A small network was shown many inputs. Here are its activations along a few directions, one row for each input.
In each table, some parts of the input vary, and every possible input appears once, in random order.
Descriptions start from the smaller parts, as in this example, which fits no table here: one of 5 places around a ring, together with either a single point or one of 9 places around a ring or (one of 3 separate values, together with one of 4 places along a line).
Shared parts are said once, and a part with two or three values counts as separate values.

A family of inputs:
r1: +1.94; +6.02; -4.77; -1.04; +5.61; +2.52; +3.01; +0.74; +0.41; -3.19; +1.16
r2: +0.14; +3.76; +5.75; +2.20; -4.92; +1.50; -4.99; +1.93; +0.36; -1.92; +1.29
r3: +2.97; +0.41; -8.95; +2.86; +2.39; +3.04; +0.52; -0.07; +2.39; -4.52; -2.28
r4: +2.75; -0.38; +6.49; -4.83; -2.65; -3.51; +2.75; -2.42; +3.46; +2.03; +1.07
r5: -2.29; -4.90; -1.06; -5.44; -2.15; -2.05; -0.10; -0.98; -2.65; +7.44; +2.24
r6: -0.23; +4.07; -3.48; +6.09; +1.61; -1.04; -1.22; +7.72; -0.54; +2.19; +3.60
r7: +1.35; +4.90; +1.07; +4.52; +2.15; +4.33; -3.93; +6.41; -1.50; -2.27; -0.74
r8: +2.08; +2.05; +0.51; +5.68; -5.97; -2.97; -3.09; -1.34; +5.18; -1.00; -2.36
r9: +4.51; -5.61; +2.22; -1.21; -6.10; -4.30; +0.09; -3.01; +4.45; +0.06; -2.46
r10: +0.22; -4.95; +2.88; -2.94; -5.30; -3.75; +0.87; +1.50; +1.75; +4.24; +5.61
r11: -3.48; +4.04; +0.48; +7.33; +2.73; +0.64; +1.92; +5.07; -0.45; -3.40; -2.30
r12: +1.94; -4.45; +7.64; -4.37; -4.88; +1.72; -1.58; +0.13; +0.76; -0.18; +1.17
r13: +0.11; -0.41; +2.52; -7.40; +0.51; -1.85; +1.71; -4.80; -0.91; +5.21; -2.27
r14: -4.41; -3.74; -1.07; -1.05; +5.12; +0.18; +2.43; -3.72; -3.70; -2.21; -1.32
r15: +0.76; +7.30; +4.87; +2.19; -2.61; -2.19; -0.20; -0.77; +3.75; +1.05; +1.23
r16: +1.99; -5.57; -1.83; -3.78; -2.97; -2.72; -0.92; -5.53; +0.02; +3.23; -5.83
r17: -0.23; +1.37; -8.41; +1.19; +2.70; +2.02; +1.60; +4.53; -2.00; -0.93; +5.77
r18: +1.43; +2.69; -3.93; -0.99; +3.41; +6.20; -1.62; +3.34; -3.07; -6.12; +1.25
r19: +0.25; -3.24; -0.24; -3.17; +4.51; +5.19; -2.92; -2.56; -4.44; -0.46; +0.19
r20: -0.72; -4.32; +3.63; -6.95; -1.70; +3.37; -2.55; -2.35; -3.64; +3.07; -2.28
r21: -3.32; +1.72; -4.52; +1.81; +3.99; +2.55; +4.24; +1.97; -2.01; -7.16; -0.26
r22: +1.89; +8.69; +0.07; +3.92; +4.45; -0.61; +0.24; +4.02; +1.92; +0.01; -0.87
r23: +2.44; -4.99; -5.43; +0.32; +3.35; +0.54; -1.05; -5.83; +0.05; +0.39; -3.26
r24: -1.61; +2.26; +1.41; +4.73; -5.38; -1.29; -1.45; +2.86; +1.74; +3.91; +5.79
r25: -4.71; +3.03; +5.08; +5.00; -4.34; -2.23; +0.91; +0.55; +1.33; -3.08; -0.33
r26: +0.97; +0.56; -1.30; -3.72; +6.68; +0.09; +1.27; -4.94; -1.47; +1.71; +0.14
r27: -5.50; -5.11; +2.88; -4.31; -1.10; -0.36; +3.29; -3.70; -2.77; +1.97; -3.80
r28: -2.76; -4.73; +6.65; -2.20; -4.29; -3.42; +3.86; -1.07; +1.32; -2.01; -0.45
r29: -1.30; -3.99; -4.87; -1.59; +3.92; -0.23; -0.33; -1.16; -3.51; +3.97; +4.68
r30: +2.79; +3.54; -4.27; +7.15; +1.25; -1.37; -2.77; +3.48; +3.76; -2.05; -4.36
- What is each input in this table made of? => one of 5 separate values, together with one of 6 places around a ring
- Which other rows does r10 become when the choice among 5 separate values takes its other values? List them by row number. => r4, r9, r12, r28
- Which other rows does r21 become when the place on the ring of 6 takes its other values? List them by row number. => r11, r14, r25, r27, r28
- Which other rows does r3 become when the choice among 5 separate values takes its other values? List them by row number. => r1, r17, r18, r21

A family of inputs:
r31: -0.04; -3.16; +3.49; -0.99; -6.35; -2.49; -1.26; -0.25; +1.38; +6.04; +3.43
r32: +1.68; +6.16; +2.10; +3.57; +0.43; +3.26; -2.65; +5.60; +0.71; -3.73; +0.71
r33: -2.78; +3.98; +0.65; +6.91; -0.40; +0.35; +1.49; +4.89; +0.96; -4.73; +0.80
r34: +0.16; +1.67; -1.95; -1.18; +4.55; +4.36; -2.69; +0.33; -3.63; -2.39; -0.17
r35: +0.90; -2.79; +1.53; -6.52; +1.10; +2.92; -0.94; -2.02; -3.13; -0.37; -0.08
r36: +2.23; -0.32; -6.58; +1.52; +3.84; +0.27; -1.02; -1.35; -0.07; -2.33; -4.16
r37: -3.48; -5.27; +0.42; -3.38; +0.69; -0.29; +3.19; -1.96; -2.48; -1.29; -0.27
r38: -3.64; -3.59; +6.50; -0.31; -5.55; -2.91; +1.45; -0.88; +0.75; +0.95; -0.50
r39: -0.18; -0.12; +6.67; -2.01; -3.25; -3.49; +1.40; -2.83; +2.36; +4.37; -0.48
r40: +0.68; -1.39; +7.97; -2.93; -4.96; +0.33; -2.81; -1.48; +0.20; +1.63; -0.14
r41: +0.74; +4.53; -2.55; +5.90; -1.23; +0.30; -1.37; +5.62; +1.64; +0.37; +5.03
r42: -0.92; +3.24; -3.72; -0.64; +5.64; +0.94; +1.72; -1.11; -1.71; +0.45; -0.46
r43: +2.83; -5.19; -2.62; -3.08; +0.94; -1.36; +0.19; -4.68; +0.83; -0.74; -3.77
r44: +3.46; +4.00; -2.37; +7.20; -0.16; -0.68; -1.55; +2.19; +4.40; -4.14; -2.60
r45: +0.47; -4.73; -2.67; -4.61; +0.13; -0.20; +0.68; -0.08; -1.85; +4.17; +3.28
r46: +0.64; +7.62; +0.56; +4.61; +1.75; -0.34; +1.59; +3.56; +2.52; -0.98; +0.71
r47: +2.30; -3.11; +2.93; -0.37; -5.94; -3.53; -1.36; -3.78; +4.00; +1.57; -4.04
r48: -0.45; +0.21; -6.74; +0.26; +2.89; +1.45; -0.88; +2.07; -2.65; +2.14; +3.28
r49: -4.27; -0.34; -3.60; +1.69; +3.45; +1.63; +1.62; +0.14; -3.27; -3.21; -0.37
r50: -0.35; -1.40; -0.02; -5.64; +2.44; -0.51; +3.21; -3.95; -0.95; +2.24; -0.21
- What is each input in this table made of? => one of 4 places along a line, together with one of 5 separate values
- The inputs of r35 and r37 match in every part but the choice among 5 separate values. If r32 is changed in the same way as r35 into r37, which row does it become? => r33
- Which other rows does r42 become when the choice among 5 separate values takes its other values? List them by row number. => r34, r36, r48, r49
- Which other rows does r50 become when the place on the line of 4 takes its other values? List them by row number. => r39, r42, r46
